Each row below holds a small network's activations on one input, seen along a few directions.
In each table, some parts of the input vary, and every possible input appears once, in random order.
A made-up example of a description, with smaller parts first: ring(5) and (point or ring(11) or (values(3) and line(6))).
Shared parts are said once, and a part with two or three values counts as separate values.

Other details of the inputs vary at random and push rows far along three fixed directions, the same in every table; ignore that.

Rows:
row 1: -11 -38  -2  28 -13   7  69   3 -30  31  39  37  -2 -62
row 2: -16  42 -14  -9  22  14  -1   3  53   2  24 -21  54  -9
row 3: -23  22  -1  10  23  -4   3 -12  17   4   3  30  20  -1
row 4: -17  -1   2  12   6   0  12 -17   1   5  14  -6   3  -3
row 5: -11 -38 -29  15 -20  -3  15  -7 -78  -2 -16  53 -31 -23
row 6:  12 -12   7  -8  -3  -1 -22  -2   7 -13  -8 -34 -27  25
row 7:  38   1  46 -17 -11   5  17  30  31  15   8 -36   5  -5
row 8:  64 -16 -12 -66 -32  18 -93  -9 -25 -45 -61 -67 -55  52
row 9:   4  40  37  -3  19  -7  25  32  67  22  20 -13  51  -6
row 10: -19 -52 -31  28 -19  -6  20 -36 -81  11  15  75 -23 -21
row 11: -42  22 -28  23  22 -28 -25 -12  12 -15   2  27  23  36
row 12: -29 -20 -48  24  -9 -29 -47 -34 -49 -33 -14  27 -30  45
row 13:   6 -17  -6  -1  -9   0  -8  -6 -44  -1 -18  11 -13  14
row 14:   1   7   0  -3  -9 -20 -48  -4   6 -28 -26 -38 -10  52
row 15:  -6  24  23   5  18   9  13   2  29   7   2 -19  13  -4
row 16:  57 -34  49 -24 -27  22  44  30  -2  26  10 -31 -30 -41
row 17: -3  2 11  7  4  0  4 -3  3  5  8 -9 13 11
row 18:   8  24   4 -16  -1 -21 -60   6  19 -31 -42 -48   0  66
row 19: -28  20 -46   3  14  -1 -17  -7  22 -15  20  13  28  -1
row 20:  -3  -2   1   7   7   4   3   2   2  -2  -2   2 -16  -1
row 21: -22  14 -15  11  19 -10 -12  -3   1 -11  -8  21   2  15
row 22: -2 16 18 -1 17  0  5  4 27 14  7  7 31  5
row 23:  88 -25  36 -59 -36  48  32  53   6  26   2 -48 -15 -53
row 24:   7 -12 -23  -8 -14  18  25  16  -9  10  19   7  15 -47
row 25:  21 -30  11   0 -20  13  21  12 -34   8 -13  -3 -35 -26
row 26: -28  52  12  14  25 -19   1  -1  65  -3  12  -9  30   5
row 27:  24 -15   3 -15 -22  -5 -10   5 -37  -9 -30   5 -37   3
row 28: -20  13   8   9  17  -6   1 -20  34   5  20  -1  17   4
row 29:  -2  -2  18   9  11  15  33  -3   9  22  16  21   6 -33
row 30: -48  17 -30  27  19 -14   0 -25 -22  -6  -4  45  12   4
Each input here is: values(5) and (point or ring(5)).
Q: Changing only the values(5) part turns row 10 into row 17. The same change can be made to row 29. Which row results?
A: row 15
Q: Change only the values(5) part in row 30. List by row number the other rows that result.
A: row 3, row 5, row 21, row 27
Q: Which other rows agree with row 1 in the values(5) part? List them by row number.
A: row 5, row 14, row 18, row 24, row 25
Q: Change only the ring(5) part in row 27. List by row number the other rows that result.
A: row 7, row 9, row 16, row 26

Rows:
row 31:  25 -32 -20  -8 -33  -4 -17  -3 -47 -15 -11  -9 -38  -4
row 32:   7   0   3  -2   2   1  41  31  -3  29  14  22  17 -34
row 33:  30  -7  28 -25  -3   9 -33   5   7 -14 -29 -59 -47  25
row 34: -27  26   6   5  25   2  30  17  37  15  23  19  54  -8
row 35:  48 -14  52 -10 -15   9  37  41   6  28  -3 -22  -3 -25
row 36:  11  19  25 -11  13  22  24   5  45   6  14 -29  15 -21
row 37: -40  37 -18  12  18  -4  -6  -6  45 -15  17  10  51  12
row 38: -24   4 -16  14   3 -26 -34 -31 -21 -13 -18  15 -11  40
row 39: -11  35  -6 -24  17  -4 -49 -14  30 -23 -28 -37   5  33
row 40:  -3 -42 -22  11 -28 -16  -5 -11 -55 -18  -4  17 -43   4
row 41:  -5 -23   3   0 -13   6   5 -10 -16   4   6   7 -21   6
row 42:  -2 -18  21  14   2   6  44  13   6  26  33   4  14 -33
row 43:  23 -14  10 -10  -9  24  27   8   5  25  22  -6  -2 -28
row 44: -49  31 -39  36  29 -19 -10 -25  -9  -4   5  54  15  -1
row 45:  50 -15   5 -15 -24  17 -17   6 -10  -9 -14 -39 -25   8
row 46:   0  15  -3 -16   6  -3 -35  -1   3 -10 -21  -4  -2  33
row 47: -23  42   5  18  25 -32 -38 -13  42 -22 -14 -22  28  52
row 48:  15  -9  30 -16  -6   8  -3   1 -11  -6 -24 -12 -28  11
row 49:   7   3   0   2  13  14  24  10  16  27  24  14  27 -39
row 50: -31 -37 -64  27 -23 -10  16 -23 -71 -10   8  74  -7 -30
Q: What do these inputs look like to the network?
A: line(4) and ring(5)
Q: Changing only the ring(5) part turns row 39 into row 48. The same change can be made to row 37. Which row results?
A: row 47
Q: Change only the line(4) part in row 32. List by row number the other rows that result.
A: row 34, row 44, row 46
Q: Change only the ring(5) part in row 35. List by row number the other rows that result.
A: row 31, row 32, row 40, row 50
